A small network was shown many inputs. Here are its activations along a few directions, one row for each input.
Each table varies a few parts of the input and shows all the possible inputs, shuffled.
Descriptions start from the smaller parts, as in this example, which fits no table here: values(3) and (point or line(9) or (line(6) and ring(8))).
Shared parts are said once, and a part with two or three values counts as separate values.
(in the rows, 128 means zero)

A family of inputs:
x1: [127 136 114 132 141  90 139 145 148 100 151 121 120]
x2: [165 123 142 120 173 117 133 128 126 107 152 152 135]
x3: [122 130 106 125 141  99 135 132 140 107 152 117 117]
x4: [154 123 137 115 161 109 129 121 119 135 145 137 127]
x5: [148 119 138 112 142 103 123 121 118 137 142 138 127]
x6: [155 154 137 122 119 109 130 170 132 122 120 135 168]
x7: [ 52 105 132 165  37 237 106  69 109 199  54  96 103]
x8: [161 150 136 118 133 128 132 166 130  99 124 146 172]
x9: [137 133 115 129 153 111 143 146 146  77 155 134 123]
x10: [152 155 134 112 127 123 130 167 130 116 119 141 168]
x11: [156 129 144 124 156  96 129 129 128 126 147 140 130]
x12: [127 134 109 124 153 103 137 145 145  98 154 128 121]
x13: [147 151 131 116 130 121 127 157 118 132 114 130 161]
x14: [ 67  73 134 173  57 212 106  40 102 204  86 113  66]
x15: [137 147 133 106 115 119 123 152 124 134 110 127 165]
x16: [ 27  88 111 179  58 215 117  49 125 175  89  85  55]
x17: [159 124 137 111 162 110 132 129 128 124 146 150 132]
x18: [112 131 113 122 146 103 132 135 135 114 145 114 114]
What is each input in this table made of? -> values(3) and (point or line(5))
Change only the line(5) part in x9. List by row number the other rows that result. -> x1, x3, x12, x18
Change only the line(5) part in x6. List by row number the other rows that result. -> x8, x10, x13, x15

A family of inputs:
x19: [ 38 127  58 150 135 116 135 134 179  93 160  74  67]
x20: [102 162 136 131  65 181 135 177 140 133  72 106 190]
x21: [179 142 124 105 222  40 144 151 143  75 201 140 133]
x22: [126  76 166 135  68 195 108  65 103 196  74 137 132]
x23: [101 175 102 138  72 177 138 170 138 117  85 111 166]
x24: [ 69 133  67 146 103 137 128 154 139 104 107  84  99]
x25: [190 150 134 101 209  49 130 160 136  82 176 169 154]
x26: [123  83 166 152  88 191 116  69 113 181  85 141 109]
x27: [ 83  77 130 168 119 134 113  30 112 156 165 115  31]
x28: [104  68 150 168 104 185 107  54 120 168 103 131  74]
x29: [ 83 156  92 131  87 174 140 169 129 109  92 118 140]
x30: [122 121 171 123  69 198  95  78  76 229  66 138 140]
x31: [ 83  77 134 167 127 151 116  46 100 186 130 121  56]
x32: [ 55 126  73 152 120 123 142 147 153  97 126  88  94]
x33: [174 145 127 107 227  26 152 137 147  57 226 129 112]
x34: [218 162 149  81 189  76 138 178 126  90 158 168 183]
x35: [224 164 152  83 155  73 136 192 129 116 138 168 204]
x36: [230 160 171  66 146  80 130 193 119 115 139 168 221]
The inputs of x36 and x35 match in every part but one. If x20 is changed in the same way as x36 into x35, which row does it become? -> x23
What is each input in this table made of? -> values(3) and line(6)
Change only the values(3) part in x29. List by row number the other rows that result. -> x26, x34

A family of inputs:
x37: [160 154 102  99 131  64 128 180 125 106 117 125 173]
x38: [143 147 158 141  66 232 127 149 116 136  66 150 191]
x39: [ 73  94 127 147 109 179 115  54 131 160  96 130  51]
x40: [ 43 117 126 154  79 167 134 110 139 167  84  90  96]
x41: [164 122 188 120 102 227 117 107 103 154  82 176 167]
x42: [115  95 140 166  67 156 106  68 119 225  95 104  73]
x43: [178 125 136 117 210  95 152 142 162  68 198 148 121]
x44: [139 161  98 110 170 101 147 186 161  64 167 128 172]
x45: [200 135 130 119 163  62 132 147  89 134 143 158 138]
x46: [ 69  79 127 162  94 196 112  33  91 130 126 106  54]
x47: [152 165 115 116 135  78 155 191 124  97 142 139 159]
x48: [ 85 117 121 163  27 157 106  94 125 207  97  72  96]
x49: [184 138 126  83 172  61 114 134 107 169 155 145 148]
x50: [173 127 171 118 186  84 132 140 145  61 177 149 144]
x51: [142 182 118 100 123  58 126 178 114 141 141 117 176]
x52: [173 138 139  96 196  82 129 134 110 115 149 148 145]
x53: [183 102 131  90 179  83 127 148 143  98 160 165 147]
x54: [ 34 117 114 160  78 185 133  95 135 140  99  92  88]
x55: [ 77  90 151 157 114 167 104  86 120 187 107 121  67]
x56: [153 144  97 109 166  88 135 182 156  89 139 142 185]
x57: [141 161 118 132 180  90 150 176 176  44 177 119 162]
x58: [ 35 108  82 156  67 204 133  84 124 123  97  92  65]
What is each input in this table made of? -> values(2) and (point or line(4) or line(6))
The inputs of x55 and x40 match in every part but the values(2) part. If x43 is changed in the same way as x55 into x40, which row does it become? -> x57
Change only the values(2) part in x39. List by row number the other rows that result. -> x54
